Each row below holds a small network's activations on one input, seen along a few directions.
Each table varies a few parts of the input and shows all the possible inputs, shuffled.
A made-up example of a description, with smaller parts first: values(2) and (point or ring(11) or (line(4) and ring(8))).
Shared parts are said once, and a part with two or three values counts as separate values.

Other details of the inputs shift rows strongly along two fixed directions, in all tables alike. That doesn't count.

Rows:
r1: [  0  11   1 -40 -10 -18   5 -22  -2 -19   0  46]
r2: [  9 -72  -3  30   7   2   6   7  22   7  -1  21]
r3: [-22 -43  25   3  -5   2  27  -5  39  25   1  22]
r4: [ 24 -15 -18  14  16   7  -3  27  17  32  31 -55]
r5: [  3   6  27 -11 -17  -1   8 -35  -3 -26 -31  35]
r6: [-19   2  -4 -41  -5   3 -11 -33 -13  -7 -15  44]
r7: [ 33  -5  10  -1   3   1 -18 -13  -7 -16 -33  49]
r8: [ -1 -17 -13  25  23  31 -24  22   3  35  33 -44]
r9: [  9  56  -1 -12  -7   8   7  -7 -23 -22  18 -28]
r10: [-11   4   2  37  12  10  21  34   5  50  15 -32]
r11: [ 11   0   4 -40 -17 -23   3 -40  -2 -26 -18  18]
r12: [-37 -55  20  -4  -5   0  -5 -27  25  14  15   2]
r13: [-29 -40  32   9   4 -12  10 -17  46  -2  14   6]
r14: [-12   1 -12 -22   2 -18 -26 -22 -27   6 -20  50]
r15: [ 19  48  -4  -4 -10   2 -19  20 -25 -26   6 -30]
r16: [  2 -51  15  19  23 -11 -16   4  42   8  12  20]
r17: [ -4  -3  -9 -16 -14   3  26 -22 -12 -24 -30  49]
r18: [-16 -11  -1  38  -5  29  39  12   8   9  20 -52]
r19: [ 17  47   9  13 -10  22 -10  19 -24 -19 -24 -27]
r20: [-12 -69  12  28 -16  -6   6  12  24  -7 -12   5]
r21: [  7   9  -7 -22  -3 -39  -9 -12 -17  -5  -6  52]
r22: [ -3  -2 -22  10  10 -13  15  28   8  50  28 -49]
r23: [ -1  39  -9  -4  -5  23 -36   9 -36 -15  -9 -32]
r24: [ 25  41 -14 -15 -12  -1 -15  13 -22 -19 -11 -44]
r25: [ 39  45 -19   0  12  10 -20  15 -26 -12  16 -14]
r26: [  7   4  -9 -51 -12 -20  10 -29   1 -11 -17  32]
r27: [  1  64 -14   6  21  -2  -1  15 -27   1  -2  -6]
r28: [-13 -10 -21  43   9  11  32  35  -6  37  16 -33]
r29: [-19 -49  30  16   1 -18 -15   9  43  -6   1   4]
r30: [ -6  66  -6 -11  13  19  13   4 -11 -12   3 -11]
Description of these inputs: ring(5) and (point or line(5)).
Q: The inputs of r5 and r10 match in every part but the ring(5) part. If r9 is changed in the same way as r5 into r10, which row does it become?
A: r21
Q: List by row number the other rows that have the ring(5) part in common with r25.
A: r2, r4, r7, r8, r16
Q: Which other rows does r24 become when the ring(5) part takes its other values? List them by row number.
A: r4, r11, r22, r26
Q: List by row number the other rows that have the ring(5) part in common with r24.
A: r15, r19, r20, r23, r29

Rows:
r31: [ -9 -28   5  18  13  -8 -11  17  18  23   9   5]
r32: [  2 -30  16  16   2  -2   4  11  29   6   8  -5]
r33: [ 14  11  -8  26  13  19  10  28   4  13  16 -41]
r34: [ 23   4  -7 -17 -10  -6  -8 -24 -22 -39 -33  44]
r35: [  3  12   8 -19 -12  -8 -23 -28 -21 -41 -31  40]
r36: [-16 -28  18 -24  -6 -17   3 -32  20 -11  -9  53]
r37: [ 26  50 -11  -9   8  14 -15  -9 -35 -27 -24  20]
r38: [ 15  33   4  -9   3   9 -16  -9 -18 -25 -20  21]
r39: [-15 -38   0  30   8  11   4  18  16  33  24 -25]
r40: [ 12  55 -19  -1   3  12  20  10 -26   4   9 -28]
r41: [ 22  34 -23  -1  11  10 -15  27  -7  16  39 -73]
r42: [ -4 -22  16 -23 -21 -24  -3 -27   7 -23 -26  34]
r43: [-22 -39  -1  30  10   4  -1  26  20  34  26 -25]
r44: [ 22  71  -6   9   3  17  -5  19 -30 -20  -4 -42]
r45: [-32 -30  15  18  -1   9   9  13  28  30  25 -44]
r46: [-22 -30   1   5   1  -7   0   7  14  27   7  -2]
r47: [ 14  12   0  -6 -10   4  -4  -8 -13 -30 -17  12]
r48: [ -9 -21  14 -24 -12  -9  -6 -30   6 -16 -24  44]
r49: [ 10  65 -22  -3   5  35   4   6 -39  -4  -3 -36]
r50: [-14 -23  12   1  -3  -5  23  -1  30  10  18  -5]
r51: [ 21  44 -15  10   8   3  -8  24 -24  -3  -5 -16]
r52: [ -9 -68  11  -5 -10 -18  12 -16  34   8  -6  28]
r53: [ -5  13 -13  13   1   7  12  29  -4  24  15 -45]
r54: [ 24  27 -14 -38   4 -10 -40 -15 -23 -17   0   9]
r55: [ 10  46  -7  10  -5  18  -1  14 -25 -19   1 -42]
r56: [-10 -67  11  -3 -11 -25   9 -13  28  16  -7  30]
r57: [ -6  18   8  25  11  18  -5  23   5  12  18 -45]
r58: [-16 -42   1  29  10  18   7  16  24  27  26 -28]
r59: [ -4 -24   3 -20  -9 -16  -7 -28  -4  -3 -25  49]
r60: [  4  14   2  -7  -4  11 -12 -12 -16 -25 -15  16]
r61: [ -3  13  -2  11  -4  21  18  19   5  12  15 -51]
r62: [ -3 -31   7  20  11  -1  -4   9  17  24   8   4]
r63: [-19 -24   3   4   6  -5  15  -2  18  28  18   4]
r64: [  1  39 -12 -10   7  15  11  -8 -17  -3   4  -2]
r65: [ -2  37   7 -36 -10 -13  -8 -37 -22 -37 -26  44]
r66: [ 30  12  -2 -13  -4 -17 -13 -16 -21 -26 -35  50]
r67: [-31 -25   1  15  12  -3  15  19  27  43  35 -21]
r68: [-19 -56  10  -8  -3 -37  12  -8  34  16   6  39]
r69: [ 14  44 -22  12   2  13  -3  25 -32  -6   0 -31]
r70: [ -2 -34   7 -21  -7 -24  13 -29  19 -11 -11  52]
r71: [ 23  22 -13  -6  -7  -1  -6  -7 -32 -23 -23  18]
r72: [-19 -21  16   1  -5 -13  18  -2  28   8  18 -10]
Q: What do these inputs look like to the network?
A: values(2) and (point or (line(4) and line(5)))
Q: The inputs of r45 and r42 match in every part but the values(2) part. If r67 is changed in the same way as r45 into r42, which row does it become?
A: r68
Q: The inputs of r34 and r58 match in every part but the values(2) part. If r51 is changed in the same way as r34 into r58, which row does it become?
A: r31
Q: Which other rows does r37 become when the line(5) part takes its other values? List them by row number.
A: r31, r38, r57, r62
Q: Which other rows does r44 become when the values(2) part takes its other values? List them by row number.
A: r57
Q: A walk changes only the line(5) part. It starts at r67 and steps to r63. List the rest of the walk in order.
A: r64, r36, r65
